Each row below holds a small network's activations on one record, seen along a few directions.
After each row come some of the record's fields: GOKA, FID, VOVO, RAL, ZISO, NELEP.
Not every record has every field; a missing one is left out.
The largest differences between rows may come from other fields.
Random noise pushes rows far along 12 fixed directions. That doesn't count. These rows show it; they differ only by the noise:
[ 227  373 -461   77  597 -500 -178 -388 -434  414  173  127  283 -396
  -99 -109  381  349  441 -644  271 -202 -494 -426  700   27  222  313
  -34  273  570   12 -457 -413]
[-165 -327 -142  225  188 -433  -22  395  268  124   64 -414  208 -151
   51 -514  427  138  235 -132  131   77  151  122   69  339  404  106
  -59  101  189 -315  -31  344]
[-345 -163 -136  452   46  146 -348  306   77  -32 -238 -143   47   36
 -560 -321 -156 -314 -481 -326  325 -121   11  -28  436  -16   98  266
 -512 -171   -5  -72   21 -370]
[ 399 -297  -61 -245   47 -240  246  120   70 -123  151  193 -180  256
  -79 -135  -79 -317  276  454  -45 -287  -29 -297 -216  200  357   -8
 -247 -176 -634 -220   89 -429]
[ 136   54   65 -143   77   85  -70 -104 -265  132  135  635 -201   67
  -65  143    1  240  -26   -1 -266  -86 -286 -312  227 -171  302  115
 -154  232  -62 -168 -103 -227]
[ 113  172 -481 -114 -340  751 -485 -301  302  139 -199   92    8 -421
 -161  235 -219 -288 -534  147   71  -21  -14   53  560  -39 -190  -94
  325 -196  241 -172 -180  172]
[  71 -358  497 -319 -193 -312  382  338  -62 -333  236   68 -222  390
  251  -22  312  -42  161   65 -626  179 -263 -337 -572  199 -104  -82
   72 -175  -34  237  515   97]
[-256   -7 -275 -143 -315 -219 -123   15 -294  -66  176  -26 -181 -254
  -88  163   62 -398 -411  236   87 -375   27   23 -248  167    9 -193
   85 -313 -454 -190   47   20]
[-223  108  102 -191 -345  292  157 -383  -40  -75 -310 -205  104   87
  -29   14 -125  -87 -101 -152 -394  131  259  378 -566  -89 -325 -341
   32  -46 -118  210  638  387]
[  58   15 -277  -53  -19  325  -71 -215  287  142 -264  215  134  -73
   42 -127  -59  275   38  251  -92  125   70  159  180 -181  194  -16
   92  315   32 -256  -73  212]
[  32   46 -119 -255 -121   13  275 -212 -131  -62  -70  124  108   97
 -146  -93 -126 -174  -54  290 -187 -106 -113   96 -225 -126  187  -51
 -167  -74 -498   36  195   48]
[  41 -209 -488   98  315  -77  -98  -17  210  198 -309  306  283  -26
  -93 -417  102  534  284  235  102   76  -52 -165  496 -269  375  254
  133  476  305 -434 -238   50]
[  21  -99 -529    1    9  378  -26 -321  422 -149 -664  208   76  171
 -128 -197 -443  192 -104  622  122  170  273  122  -35 -353  -64  -29
 -105  174 -250 -148  103 -221]
[-342  388  173  144 -190  330 -252 -129  -77   46  114 -209 -166 -304
   20  229   21  -84 -672 -475  -97  223  -17  408  -31  176  -49  -80
 -450 -147   -4  272   47  168]

[-102 -278 -514  -66  102 -154 -200  -91 -142 -137 -159 -399   79 -218
 -726  -89 -362 -538 -585  229  386   47  316  -93  127   71 -213  191
 -211 -845 -150   36  165  160]
GOKA: kivil / FID: dap / VOVO: bigal / RAL: dul / NELEP: zerob
[   1 -181 -276   82  258 -663   -3   36 -157  -66   40 -657  233 -235
  -11 -154  345   11  327 -501  317   33 -109 -412  149  213 -455   90
  363 -278  888  217   60 -132]
GOKA: ger / FID: dap / VOVO: bigal / RAL: redu / ZISO: lel
[ 210 -261  379  -52  108   58   27   23  163   13   66 -112   81  183
 -259 -106   72  -20  138 -478 -230  343   58 -151  105   91   68  211
 -215  -85  339  128  418  277]
GOKA: pivi / FID: dap / VOVO: bigal / RAL: dul / NELEP: sazin
[-396 -272 -200  338 -284 -255 -144  335   92 -450 -367 -314  -76  423
 -198 -155 -133 -732  -63   91  429 -518  152   45 -434  -60 -621  -98
    7 -187 -577  162  248 -926]
GOKA: ger / FID: nanip / VOVO: bigal / RAL: dul / NELEP: zerob
[ -64 -117 -293  186  308 -192  231  114  528  -31 -213 -533  361  142
   96 -425  109  271  110   71  189  458   23  342  -10  145  213  120
 -384  -11  140  169   61  232]
GOKA: ger / FID: dap / VOVO: bigal / RAL: dul / ZISO: lel
[ 125  295  -86 -177   78 -330  343 -104 -481  343  459 -280  318 -462
 -206    9  205 -244   54  -46  -29 -434 -236  121  171  268  509  -58
   36 -272 -326  -56 -339  609]
GOKA: pivi / FID: dap / VOVO: bigal / RAL: redu / ZISO: lel
[ 328 -644  282 -109   66   90   84  589  205   15  248  103 -262  252
 -284 -160 -169 -210   61  173 -270   -2  166 -451  145  350  502   59
 -266 -327 -139 -351  171  223]
GOKA: kivil / FID: dap / VOVO: bine / RAL: redu / NELEP: zerob
[ 451   39  -39 -246  171 -154  142   -5   33  148  259   34  154    4
  129  -40  185  -63  243  130 -154   79 -388 -177  197  146  175  131
   84  -40   48  137 -162   71]
GOKA: kivil / FID: nanip / VOVO: bigal / RAL: dul / NELEP: zerob
[-218  102  350  538  101  439  -19  331  258 -213 -100 -193    2   30
 -197 -201 -233 -239 -412 -323  233  223 -266  152  407 -203  109  330
 -593  -14  129  378 -173 -294]
GOKA: ger / FID: dap / VOVO: bine / RAL: redu / NELEP: sedu
[-128  208    2  -16 -109  -99  -38  -46 -257  -11  124  218   41 -110
  100  202  153 -151 -294   18   35  -49 -318   64  -22  -99  -74  115
   54   -5 -253  140 -282  -38]
GOKA: kivil / FID: nanip / VOVO: bigal / RAL: redu / NELEP: sazin
[ 240 -484  238  235  386  -31 -356  256  243  -28  -56 -389 -199    7
 -216 -121  -22  -81    1 -558  164  427  327 -472  333  266 -214  318
 -314 -324  828   41  134 -172]
GOKA: kivil / FID: nanip / VOVO: bigal / RAL: redu / NELEP: sedu
[ 206  134 -314 -292  -37    4  145 -370  275 -226 -124 -265 -134 -128
  149  106 -202    5 -225  325   39  433  142  123 -260  116 -259 -125
 -116 -404   21  282  186    0]
GOKA: pivi / FID: pila / VOVO: bine / RAL: redu / ZISO: fuma
[  41  357 -344 -227 -231  192  -30 -383   50  159  -11  -15   46 -288
  244  244 -139 -155   87  306  134 -331  155  299 -137   80  -38 -433
  369   17 -345 -144 -205  125]
GOKA: kivil / FID: dap / VOVO: bine / RAL: redu / ZISO: zasom
[ -44  150 -356 -220 -179  -96  131 -115 -273   72  143  132  297 -196
 -145  -27   48 -330 -188  383   58 -295 -436   70  102 -179  172   59
  103 -141 -439   31 -152  115]
GOKA: kivil / FID: dap / VOVO: bigal / RAL: dul / NELEP: zerob
[ 609 -147 -672  -55  459 -138 -168 -389  188   77  -95 -240  -42 -201
 -178  -92 -267  118  358  184  573  128  517 -359  296  229   49  130
 -144 -299  276 -248 -104 -517]
GOKA: kivil / FID: dap / VOVO: bigal / RAL: redu / NELEP: sazin
[-375 -154   33  545  -55  338  -21  479  276 -366 -446   98  -25  442
 -203 -292 -317   38 -543  296  305  205 -167   41  188 -367    5  364
 -542   31 -240  226  -40 -679]
GOKA: kivil / FID: dap / VOVO: bigal / RAL: redu / NELEP: sazin
[ 329  460 -402  -35  156  470 -290 -769  133    6 -407   89   93 -239
  104  313 -228  119   56 -101  321  316 -175  -87  458 -307 -612   79
   88  109  477  289 -303 -405]
GOKA: ger / FID: dap / VOVO: bigal / RAL: redu / NELEP: sedu
[ -46 -321 -211   85   17  -51 -238   99  -30  135  -28   83   36 -202
 -208 -132 -116  -55  155  177  403 -446  495  -42  221  -98  268   -5
  192  184 -165 -665 -170  -38]
GOKA: kivil / FID: dap / VOVO: bigal / RAL: redu / NELEP: sazin
[ 225  168 -277 -299  172  125  103 -305  401  215  -11  -50  164 -325
  305   43   88  455   -2  577 -186  516  170  280    0  115  206  -26
   77  113    4 -120 -212  807]
GOKA: kivil / FID: pila / VOVO: bigal / RAL: dul / ZISO: falos
[  66  335 -494 -340   11 -135  223 -425  -63 -192  107 -107  165 -458
  137  134 -148 -114 -490  720  303  171  -90  353  -74  -61  155  128
 -212 -275 -589  213 -348  175]
GOKA: kivil / FID: pila / VOVO: bigal / RAL: redu / NELEP: sazin
[ 280 -257  132 -260 -132  515 -167  247  157  230  240  393 -111    5
 -383  136 -239 -374 -325  352 -193 -150    2 -115  508  130  444   80
  -58 -308 -270 -422 -198  350]
GOKA: kivil / FID: dap / VOVO: bigal / RAL: dul / ZISO: zasom
[ -81  467 -285  183   21  266   90 -232  585   29 -201 -517  324 -323
  557  -52  140  393  -29  235  131  327   38  695 -133  165 -182 -288
  160  224  116  287 -283  412]
GOKA: pivi / FID: dap / VOVO: bigal / RAL: dul / ZISO: lel
[-259  -15  -63   46 -419  278 -251  -63 -189   75 -124  155  104 -184
  -92   96   13 -278 -199 -139  -35 -232  -34  -21  214 -340 -334  -71
  491   75  199 -134   71   92]
GOKA: kivil / FID: nanip / VOVO: bigal / RAL: redu / NELEP: zerob
[-768 -183  116  146 -326  -53  135  206 -361  -10 -306   45  459  206
 -411 -344  169  -97    3 -230 -118 -354 -135  185  -82 -651 -161   41
  424  320   15  -78  315  381]
GOKA: ger / FID: dap / VOVO: bigal / RAL: dul / ZISO: falos
[ 247  260 -501  -70  165 -608   91 -200   69  -86  128  119  108 -136
  492   40  290  -29  439  392  466 -318 -357  -94 -130   19 -224    3
  313  197 -296  124 -529 -675]
GOKA: kivil / FID: nanip / VOVO: bigal / RAL: dul / ZISO: fuma
[-131  184  -85   65 -346  432 -204 -120  109   30 -189  285 -122   -6
   57  128 -192  -52 -106   61   93 -225   63  208   58 -360 -100 -180
  166  340  -98 -212  -96 -261]
GOKA: ger / FID: nanip / VOVO: bine / RAL: redu / ZISO: fuma
[ 346 -218  111  -46  169 -500  206   89   72   17  268 -440   93   75
  -11 -229  121 -468  385 -179  187  -65  206   45 -329  513  211   68
 -373 -308 -356  -23  111 -145]
GOKA: kivil / FID: nanip / VOVO: bigal / RAL: redu / NELEP: sazin
[-125  376 -277 -115  210 -723  -70 -330 -720  346  561 -324   65 -648
 -179  160  302 -189  -46 -381  359 -327   76  260  -79  306  424   58
 -282 -115 -257  -97 -195  141]
GOKA: ger / FID: nanip / VOVO: bigal / RAL: dul / NELEP: sazin
[-151  159  -62   12   34  -47   18 -246 -523   16  -26  107   27   41
 -493  115 -300 -265 -281  -43  112 -330   28  -35   36 -130   39    4
 -331 -252 -495   18  -22 -193]
GOKA: pivi / FID: dap / VOVO: bigal / RAL: redu / ZISO: zasom
[ -16  318 -169  101  164  159 -134 -194 -146    1  -54  218  -25  -30
 -260  223 -262   49 -323   64   96  -85 -104  -16  157  -85  -30   31
 -370  -65 -261   85 -206 -253]
GOKA: ger / FID: dap / VOVO: bigal / RAL: dul / ZISO: fuma
[ 668   -1  286 -139    6  587  -23 -127  474  277   65  -30  -31  179
  -53  -41 -283 -320  311 -308 -174   87  271  147   88  317  304  -63
 -333  -59  -56 -122  148  -48]
GOKA: kivil / FID: nanip / VOVO: bine / RAL: redu / NELEP: sazin
[   6  305  348  -74 -103  113  185   19 -199  298  372  266   86    3
   93   90  133 -189    5 -132 -175 -365 -342  323   35  -43  414   -7
 -161  249 -514   10 -256   82]
GOKA: kivil / FID: nanip / VOVO: bigal / RAL: dul / ZISO: lel
[-137 -288  199  343   22 -227   54  332  243  -96  -26 -571  101   66
 -221 -383  -36 -459  124 -250  336 -116  437  310 -142  241  120   51
 -471  -96 -331 -142   79  -57]
GOKA: ger / FID: nanip / VOVO: bigal / RAL: redu / ZISO: fuma
[-155  365  -23  217 -192  323 -421   21  -66  258   89 -332   39 -384
 -106  224    1 -222 -281 -701   83 -254   28  223  353  228   42 -197
    2 -108  402   18   35   45]
GOKA: ger / FID: dap / VOVO: bine / RAL: redu / NELEP: sazin
[-277   69 -182  197  230 -494    7  131 -235 -168   44   37  -54    3
   91   45   75  242 -205  245  216   57 -154 -193  -46   19  -38  120
 -201  -81 -208  130 -285 -228]
GOKA: kivil / FID: dap / VOVO: bigal / RAL: redu / ZISO: zasom
[ 102  319   86  -32  236  384 -142 -563  165  -50 -352  200  -54  247
   41  262 -184  390 -309 -281 -208  652  -51  186 -165  -51 -436  112
 -465   43  148  488  212 -252]
GOKA: pivi / FID: pila / VOVO: bigal / RAL: dul / NELEP: sazin
[-245   33  147  298  -64  122   34  140  244  105 -161  -92  207  122
   26 -293   36 -122   80   78  155 -232   65  349  -52  -89  231   73
 -177  364 -502 -183 -208 -101]
GOKA: kivil / FID: pila / VOVO: bigal / RAL: redu / ZISO: zasom
[  51  -27   44  121  -90 -212  -93   29   -6  122   73  -24  112   37
    2  -99  254 -509  417 -213  279 -659 -161 -134  103   95  -37   13
  256  188 -267 -219 -231 -536]
GOKA: pivi / FID: pila / VOVO: bigal / RAL: redu / ZISO: zasom

Which values does each new row have?
[ 191  -13 -185 -167   59 -178   18 -328 -112  -20  -57 -441   -7  -50
 -249   76  -94 -339  154 -156  112 -130  253 -185 -284  281 -415 -243
   63 -497  119  212  348 -224]
GOKA: pivi / FID: dap / VOVO: bigal / RAL: dul / ZISO: zasom
[  60 -408 -122   89  525 -627  106  -63  -16 -103 -205 -246   23  315
 -176 -349   -7  382  441 -113  100  274  361 -178 -272  120  -60  111
 -318  -37  101   37  366 -197]
GOKA: pivi / FID: dap / VOVO: bigal / RAL: dul / NELEP: zerob
[  -1   -2 -384 -218 -134  245 -284 -448  173  115 -405  266  -35   11
  118  250 -155   70  133  365  122 -221  554  145 -228  -89 -384 -293
  540  276 -255 -405  153  -19]
GOKA: kivil / FID: pila / VOVO: bigal / RAL: dul / NELEP: sazin
[-237   73   34  -23 -229   26 -209    4 -133  288  189   91   -8 -211
  218   78  282   74 -141  -89  -17 -153    5  390  -10  -96  197  -62
  135  275  -30 -282 -110  434]
GOKA: kivil / FID: nanip / VOVO: bigal / RAL: dul / NELEP: sedu
[ 218  -56  428 -207  -95   95  460  -90 -191    1  -78   41  155  492
 -301  -56 -115 -306  418 -225 -461 -360 -127 -127 -296  -49 -159 -167
   52 -109 -275  261  493  -31]
GOKA: pivi / FID: dap / VOVO: bigal / RAL: dul / ZISO: lel
[ 127  101  175   27  193  268  346  101  313 -265 -218  -17  147  342
   56  -81 -131  340 -236  193 -293  586 -491 -104   49 -107 -219  215
 -315 -130  211  720   48  -11]
GOKA: kivil / FID: dap / VOVO: bigal / RAL: dul / ZISO: lel
[ 225    9  105  -75 -117  143  -37  221  365 -130  187  365 -111  169
  387  217  155  -45   35  407 -130   -5 -433 -232  112  118 -124   35
  279   45 -123  111 -337 -202]
GOKA: kivil / FID: dap / VOVO: bigal / RAL: dul / ZISO: zasom
[ 171 -314 -170  -87  108 -214  219  140  -77 -221 -133  -66  156  166
 -250  -35  -64 -120  166  114 -109  -19 -129 -489   87  -87 -220  109
  210 -268  135  126  158   -4]
GOKA: ger / FID: dap / VOVO: bigal / RAL: redu / NELEP: zerob
[-336  -83  128 -161 -102 -537   -8  -52 -465 -248   -5   94   64  176
  -24   38  336 -212   36 -165  -50 -127 -277 -247 -408 -125 -603  154
  212  -67  -92  258  273 -100]
GOKA: kivil / FID: pila / VOVO: bigal / RAL: dul / NELEP: sedu
[ -36   57 -228   33   -7  -23   42   31 -103  155   99   55  -34 -222
   11   -3  -40  -86  165  340  199 -411  134  151   28   15  378 -120
  185  108 -335 -463 -286  134]
GOKA: ger / FID: dap / VOVO: bine / RAL: redu / NELEP: sedu
[ 301 -554  385   37 -255  274   83  819  847 -168  132  339   11  365
  448 -243  248 -100  189  684 -175  109 -348  -57  135   84  352  200
  291  241 -263 -328 -384   88]
GOKA: kivil / FID: dap / VOVO: bigal / RAL: redu / NELEP: sazin
[   6  366   80   44  -74  327 -143 -400 -147  105 -174  264  -31  139
   12  203 -194   65   73 -342  -23 -222  -30  158 -180 -143 -160 -213
  -62  277 -151   73   67 -449]
GOKA: pivi / FID: dap / VOVO: bine / RAL: redu / NELEP: sazin
[ 173  -15   93   58  138 -196   68  321  -54   66  252  326 -232  132
   64  -33   50   52  264  158   62 -389 -139 -289   19   53  384  -29
 -129  109 -400 -252 -289 -463]
GOKA: kivil / FID: dap / VOVO: bine / RAL: redu / ZISO: fuma
[-547 -332 -188 -286 -178 -583  204  214 -791  -97   61   82  161   -8
 -453  -96  218 -128 -308  107 -292 -273 -216 -311 -200 -168    9   67
  332 -254  -69 -124  358  605]
GOKA: ger / FID: pila / VOVO: bine / RAL: redu / NELEP: zerob
[-460  341 -204   99  -94 -156  269   -6  -94 -175 -115   40  238 -129
  199 -133  144  343 -301  364   -4  140 -386  362 -128 -392   69   -3
   98  170 -175  276 -225  239]
GOKA: pivi / FID: dap / VOVO: bine / RAL: redu / ZISO: fuma
[ 231  206  275 -205 -410  681  -59   65   -1  132  329  181 -105 -146
 -180  244 -152 -435 -403  -91 -372  -13 -358  -60  487  -38  267   34
  -10 -227  236   64 -106  229]
GOKA: ger / FID: nanip / VOVO: bine / RAL: redu / ZISO: zasom
[ 463  181  144 -162  157   -3 -106  -74   69  441  503  277  -84 -295
  391  202  476  419  368 -181 -291  185 -296 -233  457  219  342   65
  301  343  668 -162 -414  275]
GOKA: pivi / FID: nanip / VOVO: bigal / RAL: dul / ZISO: zasom
[  76  116 -357  172  404 -362  346  -15  355 -121  -49 -358  272 -184
  392 -341  204  349  302  205  279  400 -150  237   -4  166  170  165
 -198  244   80  278 -371   54]
GOKA: ger / FID: nanip / VOVO: bine / RAL: redu / NELEP: zerob
[-216  -90  474  284 -381  539 -221  432  280  -84   42  -38 -135   61
   21   30  -79 -417 -529  -19  -68   75  -51  244  173  -39  -73   88
  -55    2 -266   17 -144  147]
GOKA: kivil / FID: nanip / VOVO: bigal / RAL: redu / NELEP: zerob
